Each row below holds a small network's activations on one input, seen along a few directions.
Each table varies a few parts of the input and shows all the possible inputs, shuffled.
A made-up example of a description, with smaller parts first: ring(5) and (point or line(9) or (values(3) and line(6))).
Shared parts are said once, and a part with two or three values counts as separate values.
(in the rows, 128 means zero)

Other details of the inputs vary at random and push rows far along three fixed directions, the same in every table; ignore that.

Rows:
R1: [116 119  77 106 157 118  95 201  88 128 109]
R2: [158 126  96 179 148 115 108 117 133 141 104]
R3: [137 132 165  95 121 134 132 125 146 156  52]
R4: [174 152 149 134 118  99 161 113 147 119  79]
R5: [172 160 171 111 138  97 113 127 150 120  94]
R6: [154 119 134 177 115 126 109 162  92 143 105]
R7: [144 157 158 120 128 107 176  91 130 114 126]
R8: [ 97 122 114 160 127 152 156  98  95 152 192]
R9: [146 123 133 167 145 152 144 121 102 118 153]
R10: [127 127 122 145 151 168 117  79 111 124 185]
R11: [118 121  99 133 145 116 104 197 114 123 159]
R12: [ 90  97 108 155 117 162 135  85 121 146 183]
R13: [154 144 152 130  89  90 150 132 141 142  78]
R14: [ 86 119 102 126 158 204 143 106 128 149 155]
R15: [148 109 103 166 140 136 116 105 126 122 122]
R16: [124 116 120 165 119 129 103 109 100 144 123]
R17: [129 169 162 102 102 126 125  98 141 112 119]
R18: [131 113  90 138 136 117 102 206 133 127 138]
R19: [115 126 126 133 147 159 109 131  82 161 106]
R20: [ 99 127 162  77 123 168 172  82 143 156 129]
R21: [148 136 158 103 107 130 148  80 154  98 127]
R22: [110 124 118 129 144 171 118 120  95 161 121]
R23: [130 105  56 105 121  34  97 223 147 115 117]
R24: [126 119 172 132 145 102 143 130 148  88  50]
R25: [125 118 129 155 157 174 143 112 135 134 180]
R26: [182 117 122 182 135 137 122 151 118 124  97]
R27: [160 158 182 119 138 111 138 127 141 117  99]
R28: [150 132 144 172 132 131  90 159 104 157 100]
R29: [144 126  94 136 149 159 105 154 118 149  72]
R30: [141 150 141 126  94 108 131 110 154 112  75]
R31: [107 112 123 143 113 158 114  95  98 133 178]
R32: [ 94 111  73  91 127  74 153 189 116 104 197]
R33: [136 133 159  83 151 146 158 101 156 130  89]
R34: [150  85  80  81 136  69  97 197 141 100 156]
R35: [153 127 122 155 155 152 108 119 144 138 146]
R36: [108  95 137 186 139 133 102 150 113 129  62]
R37: [ 97 131 142  82 107 108 179 153 133  94 184]
R38: [161 132 115 184 114 145 118 163 119 127  92]
R39: [ 47 103 142  87 132 111 172 146 154  77 148]
R40: [110 173 148 120 112 105 149  88 147 125 120]
R41: [101 119 127 143 124 168 111  88 105 148 192]
R42: [112 108  75 133 130  99 102 163 107 109 148]
R43: [150 137 137 166 133 133  76 140 114 162 112]
R44: [100  89  71  77 108  97 122 180 138  88 195]
R45: [135 134 109 167 156 119 120  98 117 135 138]
R46: [115 120 108 170 121 132 120 103 131 164 140]
R47: [122 135 111  90 101  76 167 165 152 107 136]
R48: [ 97 134 179 106 109 152 170 100 157 144 173]
R49: [146 122 117 153 139 149 108  97 103 110 148]
R50: [ 99 126 120  61 102 109 142 137 163 101 182]
R51: [157 170 160 119 108 116 113 135 171 129  79]
R52: [152 129 113 135 174 142 102 146  86 136  81]
R53: [120 133 125  71  97  84 125 153 134  85 141]
R54: [156 132 110 140 170 154 105 133  98 138  80]
R55: [141 141 158 110 124  99 145  87 136 102 111]
R56: [130 132 180 121  86 133 173 114 145 132 127]
R57: [139 116 120 154 112 149  91 118 123 152 131]
R58: [154 151 176 120 102 114 113 125 164 150  88]
R59: [114 104 104 122 177 195 151  92 120 145 161]
R60: [ 92 126 116 160 131 136 129  87 112 159 175]
R61: [102 123 159  98  84 148 156  73 147 122 170]
R62: [117 149 141  73 122  88 124 162 155 111 152]
R63: [118 168 149  85 127 143 144 118 131 126  82]
Each input here is: values(3) and (point or line(4) or (values(2) and ring(8))).
Changing only the values(3) part turns R14 into R33. The same change can be made to R53. Which row results?
> R49
Changing only the values(3) part turns R48 into R18. The same change can be made to R20. Which row results?
> R29
Change only the values(3) part in R4. List by row number the other rows that result.
> R13, R47
Change only the values(3) part in R27. List by row number the other rows that result.
> R11, R28
Change only the values(2) part in R56. List by row number the other rows that result.
> R6

Rows:
R64: [ 92 114 133  86 132 146 164  95 143 125 165]
R65: [143 147 115 197 155 178 107 111 104 145  73]
R66: [129 107 100 138 138  94 110 149 117 124 142]
R67: [161 153 165  91 107  78 120 129 140 108  56]
R68: [165 117  99 142 142 108  95 162 112 141  61]
R69: [114  97  99 119 133 116 121 156 135 116 195]
R70: [ 98 108 131  91 150 129 163 138 128 122 177]
R71: [101 125  99 137 135 135 131 115 124 122 181]
R72: [135  91  65 159 148 100  91 169 108 135 146]
R73: [134 132 117 127 118 107 137 153 132 114 151]
R74: [125 146 153 181 137 183 138  56 118 149 164]
R75: [148 146 146 166 138 167 118  83 115 151 122]
R76: [110 129 119 169 130 173 146  96 109 130 195]
R77: [129 140 163 118 110 118 159 107 135 109 150]
R78: [153 156 171  86 122  97 141 151 162 112  61]
R79: [111 115 134 109 110 108 160 114 149 111 159]
R80: [100 135 123  89 132 137 154 113 134 117 150]
R81: [131 107 110 138 130 110 134 150 118 123 170]
R82: [148 119 113 172 148 148  98 142 119 131  71]
R83: [131 162 156 128 118 132 142  98 143 125 140]
R84: [131  84  61 125 142 104  83 185 117 119 145]
R85: [152 147 115 193 138 168  88  97  96 147  86]
R86: [ 98 152 155  85  99 110 188  90 157  99 165]
R87: [141 128 143 132 139 141 127 141 138 125  99]
R88: [146 118 113 192 156 167 102 123 109 149  75]
R89: [130 146 178 103 106 119 158  87 162 124 140]
R90: [154 103  92 145 142  86  79 195 104 120 133]
R91: [119 109  95 190 116 149 100 145  97 151 144]
R92: [116 144 129 121 139 169 144 103 124 135 154]
R93: [ 98 142 140 165 150 200 151  67 109 137 138]
R94: [103  90  75 135 162 150 111 145  92 126 175]
R95: [165 175 158 148 120 144 114 101 131 140  75]
R96: [119 107 108  92 147  97 127 197 119 112 138]
R97: [123 148 164  75  98  96 175 121 172  98 153]
R98: [111 146 160 112  98 138 131 100 133 145 119]
R99: [105 142 152  89 132 132 166 109 156 111 119]
R100: [104 167 185  98 102 127 173  58 152 110 141]
R101: [141 145 109 161 136 147 101 112 115 138 106]
R102: [118 106 108 136 156 125 125 146 112 128 125]
R103: [133 142 154 149 143 151 132 102 116 125  82]
R104: [151 124 140  92 134  81 135 177 141 124  83]
R105: [111  91  69 156 127 110  83 186 104 145 158]
R106: [170 146 141 162 118 137  82 152 115 160  28]
R107: [120 137 137 172 136 197 131  45 124 152 137]
R108: [ 92 142 160  94 107 150 157  97 140 142 131]
R109: [113  96  87 147 140 123  97 193 105 145 111]
R110: [116 133 137 154 108 137 111 117 119 149 130]
R111: [119 114 123 109 137 151 135 129 135 125 158]
R112: [137 129 141  87 125  99 126 145 130 113 135]
R113: [152 150 162 122  93  85 108 151 144 136  67]
R114: [146 129 111 162 138 142 107 106 116 148 105]
R115: [122 140 167 113 140 145 155 111 128 120 124]
R116: [108 128 116 131 142 161 132 105 108 130 142]
R117: [117 127 134  96 130 130 150 108 138 135 173]
R118: [161 145 164 106 100  69 124 129 160 115  60]
R119: [106  90  92 125 128 127 139 154 131 110 214]
R120: [104 147 177  58  90 104 157 116 161 128 136]
R121: [108  85  82 116 124  98 131 167 134 100 183]
R122: [121 112  86 111 136 116 110 150 131 119 149]
R123: [184 152 150 158 120 102 104 131 134 142  63]
R124: [113 131 135  46 119  93 156 140 161 101 126]
R125: [143 115 114 113 113  68 137 160 139 113 114]
R126: [115 119 136 132 117 142 160 103 141 124 185]
R127: [129 128 150  75 100  58 156 148 146  86 121]
R128: [132  89  69 159 142 110  81 173 116 120 146]
R129: [132 149 176  99 112 141 154  79 156 132 131]
R130: [143 142 159  86 113 110 137 121 155 112  70]
R131: [154 155 156 124  93 102 101 139 136 144  45]
R132: [138 113 104 156 156 135 118 143 113 141  92]
R133: [121 134 132 191 133 193 155  59 118 151 182]
R134: [146  95  95 151 159 130  99 182 114 140 111]
R135: [ 69 106 127  97 134 148 158 142 131 135 183]
R136: [ 97  91  93  96 156 139 134 155 106 120 208]
R137: [140 124 130 110 123 122 117 137 141 122 133]
R138: [143 117  98 119 145 129 104 171 125 129 122]
R139: [112  78  79 106 154 129 118 176 117 132 183]
R140: [126 135 139 145  93 114 127 135 131 135 110]
R141: [154 147 149 186  99 137 111 124 123 149  76]
R142: [147 152 154  97  94  77 148 131 165  98  87]
R143: [128 130 118 195 133 196  89 109  90 174  97]
R144: [ 89 145 138 157 157 216 165  67 119 143 182]
R145: [117 127 131 130 143 156 139  92 116 136 131]
R146: [154 145 149 143 119 102 110 118 125 117  82]
R147: [156 162 167 103 106  94 132 126 164 114  95]
R148: [123 120 125 135 121 109 146 119 126 116 147]
R149: [143 106  98 100 133  70 100 177 121 120 112]
R150: [140 137 143 121 137 149 142 106 130 145 118]
R151: [132 100 105  86 144  92 121 185 120 123 143]
R152: [115 135 132 135 129 139 134 111 121 126 175]
R153: [114 137 147 163 128 173 122 113 112 157  93]
R154: [130 143 124 151 138 177 121  93 129 141 150]
R155: [169 154 141 157 134 146 100 132 107 141  59]
R156: [125 123 118 111 111  83 137 154 128 101 135]
R157: [103 125 117 103 125 113 140 120 149 110 173]
R158: [148 142 132 121 125 117 109 140 121 128 114]
Changing only one part turns R113 into R106. The same change can be made to R69. Which row results?
> R111
Changing only one part turns R122 into R124. The same change can be made to R117. Which row results?
> R150
What do these inputs look like to the network?
> line(5) and (values(3) or (values(2) and ring(8)))
Change only the line(5) part in R98. List by row number the other rows that result.
> R91, R110, R143, R153
Change only the values(2) part in R145. List by row number the other rows that result.
> R151
Change only the values(2) part in R124. List by row number the other rows that result.
> R138
Change only the line(5) part in R148. List by row number the other rows that result.
> R66, R102, R145, R149
Change only the ring(8) part in R78. List by row number the other rows that result.
> R70, R87, R96, R104, R115, R134, R144
Change only the values(3) part in R91. List by row number the other rows that result.
> R140, R141
